These are the activations of a small neural network, seen along a few directions. Each row is one input.
Each table varies a few parts of the input and shows all the possible inputs, shuffled.
Descriptions start from the smaller parts, as in this example, which fits no table here: one of 5 places around a ring, together with either a single point or one of 11 places around a ring or (one of 3 separate values, together with one of 6 places along a line).
Shared parts are said once, and a part with two or three values counts as separate values.
In the rows, zero is written as 128.

Other details of the inputs shift rows strongly along two fixed directions, in all tables alike. That doesn't count.

A family of inputs:
R1: [163  96 145  87 144  62 124 146 157 101  86 166 155]
R2: [113 111 148 187 144  99 180 124 134 166 101 139 144]
R3: [103 175 124 134  99 218 114 107 130 125 159 111 115]
R4: [103 173 122 140 114 189 101 111  83 141 172  96 101]
R5: [152  93 127 108 137  54 134 143 165 101  94 154 147]
R6: [138 120 115  99 150 117 101 133  92 125 123 120 134]
R7: [160  64 125  85 150  67 160 137 157 109  97 176 143]
R8: [ 99 157 145 185 101 185 164 106 160 150 134 131 127]
R9: [162 107  94  71 152  84  72 144  83 101 130 115 131]
R10: [ 94 164 150 171  97 169 152 108 158 139 143 130 114]
R11: [163  81  95  56 163 100 105 136  76 112 133 138 126]
R12: [149 156  86  61 129 161  44 140  63 111 165  91 110]
R13: [155 162 100  47 105 175  45 129 102  77 161 102 102]
R14: [ 91 148 137 200 126 166 167 119 124 163 147 107 116]
R15: [102 154 138 176 107 179 158 118 164 136 143 124 117]
R16: [151 125 123 100 125 137 105 127 147 114 126 134 136]
R17: [109 113 163 181 141  96 182 128 134 159 106 140 145]
R18: [110 106 153 195 142 102 188 122 147 172 108 133 145]
R19: [141 139 120  98 116 124 108 140 148 112 125 132 128]
R20: [108 118 154 175 111 102 176 132 184 138 103 150 137]
R21: [105 170 122 139 108 189 107 115  84 134 170  84  98]
R22: [145  84 130 120 155  40 130 153 124 129  91 143 145]
Description of these inputs: one of 2 separate values, together with either a single point or one of 10 places around a ring.
- The inputs of R20 and R22 match in every part but the choice among 2 separate values. If R8 is changed in the same way as R20 into R22, which row does it become? => R2
- Change only the choice among 2 separate values in R19. List by row number the other rows that result. => R12
- Change only the choice among 2 separate values in R9. List by row number the other rows that result. => R5

A family of inputs:
R23: [151 145 116  54 124 129  71 140 100  93 138 122 111]
R24: [100 142 139 160 104 142 157 116 148 133 136 127 121]
R25: [119 114 144 154 140 102 159 127 129 153 114 139 141]
R26: [104 151 146 159 110 161 149 108 140 138 132 126 124]
R27: [136 112 118 118 141 117 135 134 123 134 120 139 134]
R28: [119 144 113 119 126 182 118 120 102 134 154 117 122]
R29: [134 107 124 119 145 115 136 126 123 122 123 139 133]
R30: [159 136 101  76 138 119  62 145  99 108 128 116 131]
R31: [150 116  97  76 137 129  94 134 101 103 143 121 121]
R32: [136 107 113 112 139 110 132 136 124 125 124 131 129]
R33: [122 145 111 120 123 160 102 124  95 137 155 107 113]
R34: [148 102 123 105 152 102 130 131 122 121 110 140 138]
R35: [169  90 139  82 154  39 132 158 158 106  83 160 141]
R36: [118 158 126 121 121 166 110 125  89 135 160 102 103]
R37: [122 107 141 159 133  95 162 127 133 143 117 134 135]
R38: [118 120 146 150 123  98 162 130 157 142 102 151 140]
R39: [133 124 124 130 132  98 120 138 132 120 120 121 132]
R40: [101 150 132 175 113 146 143 125 137 146 137 108 122]
R41: [119 124 146 162 137  98 152 135 145 146 104 135 146]
R42: [101 145 134 154 103 150 147 119 144 136 137 123 119]
R43: [114 120 141 148 122  98 159 131 157 139 107 146 134]
R44: [143 111 124 115 130  99 131 139 157 120 113 140 134]
R45: [118 115 148 150 123 105 159 122 154 126 111 149 133]
R46: [156 120 102  66 142 149  79 133  91 108 139 122 128]
R47: [121 122 148 162 135 105 149 132 145 143 103 132 145]
R48: [126 154 121 120 113 186 105 114 125 115 157 118 116]
R49: [132 156 121 117 115 187 104 114 126 120 151 115 118]
R50: [101 136 123 162 121 163 158 120 129 151 143 121 119]
R51: [137 126 140 123 142  80 126 149 131 124 106 127 130]
R52: [130 152 123 116 112 191 103 119 126 124 151 117 122]
R53: [105 147 136 177 113 148 143 122 135 139 138 110 124]
R54: [113 136 139 167 108 152 160 119 160 135 136 129 125]
R55: [126 153 112 119 106 180 107 120 130 115 161 111 111]
R56: [123 126 139 127 124 119 133 120 137 118 121 141 131]
R57: [155 120 108  74 144 120  75 129  85 106 139 122 125]
R58: [110 135 141 159 124 152 145 116 116 153 137 120 129]
R59: [143 120 119 109 130 113 120 139 148 122 119 138 131]
R60: [109 136 136 166 124 140 152 120 121 159 134 124 127]
R61: [106 130 132 163 124 166 158 113 128 140 145 126 118]
R62: [162 121 109  73 132 135  80 133 123  92 136 132 124]
R63: [115 139 141 155 119 153 154 121 154 144 129 136 134]
R64: [162  91 130 104 147  59 136 148 163 122  85 163 152]
R65: [127 125 141 124 122 125 131 125 137 127 115 139 137]
R66: [133 119 131 117 120 106 128 130 138 111 119 138 131]
R67: [122 140 109 122 118 180 116 119 103 121 162 109 113]
R68: [131 113 123 125 135 101 128 133 118 135 125 125 128]
R69: [139 120 128 126 138 105 113 135 127 116 118 128 132]
R70: [104 138 132 165 117 147 151 116 120 147 148 113 118]
R71: [103 149 141 175 120 150 142 117 133 140 135 116 126]
R72: [149 139 110  62 126 141  70 132 102 102 137 128 129]
R73: [145 110 138 130 150  74 129 138 139 124  92 136 146]
R74: [116 123 138 166 133  93 152 138 150 146 105 130 137]
R75: [141  97 134 126 147  83 136 132 123 127 112 142 135]
R76: [125 149 121 125 125 171 105 113  93 134 153 106 116]
R77: [141 114 125  98 146 104 130 142 116 120 121 133 122]
- What do these inputs look like to the network? => one of 5 places around a ring, together with either a single point or one of 10 places around a ring
- The inputs of R53 and R67 match in every part but the place on the ring of 5. If R71 is changed in the same way as R53 into R67, which row does it become? => R29
- Change only the place on the ring of 10 in R55. List by row number the other rows that result. => R44, R48, R49, R52, R54, R59, R62, R63, R64
- Change only the place on the ring of 5 in R72. List by row number the other rows that result. => R25, R28, R41, R63
- List by row number the other rows that have the place on the ring of 5 in common with R66. => R23, R24, R26, R38, R42, R43, R45, R56, R65, R72
- List by row number the other rows that have the place on the ring of 5 in common with R57. => R25, R33, R36, R37, R58, R60, R68, R70, R75, R76
